A small network was trained on made-up records. Each row is its average activation on records with the value named, seen along a few directions.
Related values have similar rows: they may be neighbours, one step apart, or belong to one group.
In the rows, zero is written as 500.
Strong random noise was added to every row along 15 fixed directions; ignore it. To show where, here is one row again and again, with new noise each time:
[579 459 388 408 746 578 439 557 661 715 713 528 438 595 712 360 419 375
 215 394 582 512 480 546 591]
[322 546 661 636 364 610 446 346 331 368 432 483 515 546 757 614 498 602
 487 505 273 296 471 532 461]
[435 465 591 735 177 342 477 326 793 405 270 355 387 663 472 633 564 695
 390 677 389 546 640 364 522]
[589 353 657 437 615 504 716 300 471 325 614 644 234 462 367 302 434 300
 395 440 279 694 662 503 283]
[444 741 341 482 376 435 450 575 594 560 515 484 428 613 483 671 513 503
 594 762 452 255 461 519 649]
[596 496 537 577 617 849 678 430 763 546 521 464 865 348 666 335 390 542
 428 380 695 670 440 789 464]
[673 465 555 358 516 706 550 447 760 307 321 402 640 383 536 515 560 634
 465 605 638 604 463 521 626]
[570 242 672 647 544 538 384 494 572 262 823 632 514 376 451 522 543 315
 543 475 391 625 581 524 553]
[266 570 482 400 540 597 623 398 681 640 432 297 502 542 553 419 412 529
 565 466 539 593 525 311 308]
[425 639 432 496 495 213 533 581 569 491 519 545 440 536 484 674 531 512
 515 584 525 505 586 404 656]
[479 559 494 315 635 436 374 502 393 622 514 677 538 499 784 498 356 603
 597 435 489 561 351 470 620]
[628 416 483 406 859 652 260 475 380 721 932 450 670 659 416 209 514 323
 474 396 708 553 727 536 600]
[475 500 438 505 596 749 458 378 608 421 477 435 514 414 534 546 549 369
 540 448 490 475 654 323 517]
[578 363 404 709 373 563 467 534 683 555 394 629 462 456 513 470 406 487
 440 455 388 521 363 574 403]
[439 610 497 426 545 492 559 651 393 339 546 474 642 525 103 600 538 506
 734 555 511 402 568 542 395]
[457 435 635 427 696 544 462 481 441 583 538 613 471 543 344 404 264 532
 560 557 440 546 519 487 541]
[649 582 396 539 435 406 654 465 559 356 450 580 476 378 568 548 639 420
 433 510 520 547 568 560 557]


Values of V:
v6: [407 565 408 506 459 563 283 410 688 736 535 324 597 543 413 480 496 507
 802 599 654 584 582 300 599]
v8: [604 513 310 384 480 724 470 572 788 516 487 738 384 285 764 647 357 368
 611 377 381 524 163 527 476]
v5: [526 650 440 400 580 620 443 369 346 571 403 478 561 541 488 438 450 540
 563 538 577 426 592 488 587]
v11: [506 549 684 785 549 402 416 384  80 457 524 708 641 559 595 641 487 579
 380 266 402 397 706 690 608]
v7: [322 430 632 519 517 868 613 395 701 592 463 459 288 432 585 477 175 417
 509 683 246 351 302 480 435]
v13: [284 592 539 683 499 496 685 424 510 514 578 416 711 195 650 544 537 390
 670 524 666 618 616 417 591]
v4: [590 566 352 525 615 598 427 540 735 615 513 588 536 607 393 591 354 455
 452 455 533 517 529 589 587]
v2: [433 618 596 517 494 196 645 554 300 375 683 611 357 622 633 594 584 468
 249 363 374 397 573 675 484]
v3: [583 538 467 520 329 419 400 514 418 468 499 499 499 556 619 537 652 600
 464 458 517 460 434 552 500]
v14: [268 460 539 624 444 408 576 621 673 526 749 465 427 643 624 638 451 477
 387 179 332 571 413 590 120]
v12: [520 476 458 439 572 553 442 480 607 463 550 387 507 526 742 517 620 478
 301 416 568 507 552 447 576]
v9: [588 497 416 565 517 518 568 630 644 542 649 556 635 368 514 521 489 370
 542 465 627 603 420 638 575]
v1: [671 578 552 283 543 367 590 286 350 465 320 501 359 524 552 366 568 592
 417 482 562 645 646 417 513]
v10: [454 619 424 462 456 320 613 622 488 563 476 444 613 652 436 570 505 636
 475 341 573 547 515 542 334]
V is arranged as 4 separate groups.
List the group mates of v6, in the order listed.
> v2, v3, v1
List the group mates of v12, in the order listed.
> v5, v13
List the group mates of v11, in the order listed.
> v8, v14

Values of K:
k9: [467 230 733 412 550 594 536 534 616 464 579 485 521 287 577 384 379 501
 527 463 567 740 288 471 467]
k8: [536 710 394 291 562 647 314 388 667 357 605 543 367 614 535 756 544 407
 616 486 372 407 652 355 584]
k2: [527 730 335 698 482 380 508 479 455 451 527 758 612 514 563 701 516 486
 580 236 373 463 615 643 424]
k13: [592 355 391 630 432 358 270 606 582 559 403 701 332 532 581 578 473 543
 355 490 400 463 374 465 626]
k3: [568 558 449 427 477 221 616 533 582 718 461 554 358 506 427 366 445 531
 492 625 607 642 482 531 564]
k6: [280 679 501 687 481 459 472 351 198 847 546 524 722 544 640 435 340 560
 757 364 531 495 563 527 445]
k1: [366 738 466 521 393 532 589 453 663 368 377 239 544 768 455 644 614 669
 338 523 495 316 667 516 399]
k7: [430 468 511 403 614 723 408 613 474 437 581 611 538 452 425 648 361 442
 707 406 344 405 370 500 378]
k5: [234 577 720 591 708 507 726 560 574 374 610 584 735 420 479 698 273 551
 559 378 479 611 538 619 503]
k12: [360 538 364 279 502 534 415 660 585 674 689 416 392 586 601 511 434 406
 648 575 445 408 243 449 395]
k4: [635 364 459 332 493 461 254 468 553 529 381 502 482 704 498 451 496 671
 473 427 467 615 506 323 468]
k10: [421 337 612 780 546 435 416 472 332 551 386 663 515 447 663 537 381 536
 347 408 408 482 511 445 645]
k11: [198 390 454 775 547 416 243 752 863 737 575 435 573 513 477 677 318 551
 499 583 623 489 467 243 770]
K is arranged as a line.
A walk along K starts at k4 and steps to its neighbour k10. Put k9, k2, k13, k5 in the order it reaches them.
> k5, k9, k2, k13
Name the neighbours of k7, in listed order.
> k6, k12
Name the neighbours of k11, in listed order.
> k1

Values of H:
h9: [464 587 634 512 735 601 584 576 660 461 654 527 632 435 512 661 374 500
 398 485 606 472 557 686 720]
h6: [267 605 467 407 845 408 555 520 700 574 536 535 318 516 399 635 341 413
 363 405 547 582 781 194 643]
h13: [551 514 496 394 457 540 387 316 512 470 441 330 445 785 537 443 653 608
 405 531 428 453 642 440 409]
h1: [545 544 577 285 786 330 612 506 543 523 526 642 369 474 393 491 366 532
 402 509 571 664 623 430 683]
h2: [508 619 528 521 762 576 343 316 364 488 659 727 613 663 746 561 380 505
 450 269 381 493 709 587 626]
h5: [630 470 356 477 374 643 239 451 757 593 462 479 425 588 258 519 501 478
 710 631 466 490 525 394 519]
h10: [699 645 293 466 563 585 598 631 679 491 459 453 907 401 443 508 566 577
 556 429 842 641 522 655 576]
h11: [357 498 663 268 580 423 781 473 425 421 346 297 350 577 596 475 503 605
 224 447 512 516 513 370 379]
h12: [310 471 646 752 394 315 611 324 361 508 347 361 473 597 550 374 568 608
 292 355 457 555 702 401 312]
h7: [496 511 464 103 754 514 596 705 431 437 648 475 419 472 469 524 532 352
 500 397 572 512 392 408 421]
h3: [435 637 449 258 619 463 425 592 549 577 777 469 492 681 603 513 463 487
 546 584 508 435 437 521 558]
h8: [602 413 493 260 474 503 687 549 582 336 543 472 356 232 878 497 656 367
 378 450 555 621 221 514 455]
h4: [658 336 370 203 724 572 322 634 498 463 507 649 428 496 405 471 421 401
 566 256 442 597 416 302 372]
H is arranged as a line.
Name the neighbours of h13, in listed order.
> h2
Name the neighbours of h7, in listed order.
> h11, h8
Name the neighbours of h6, in listed order.
> h1, h12
Name the neighbours of h10, in listed order.
> h3, h4
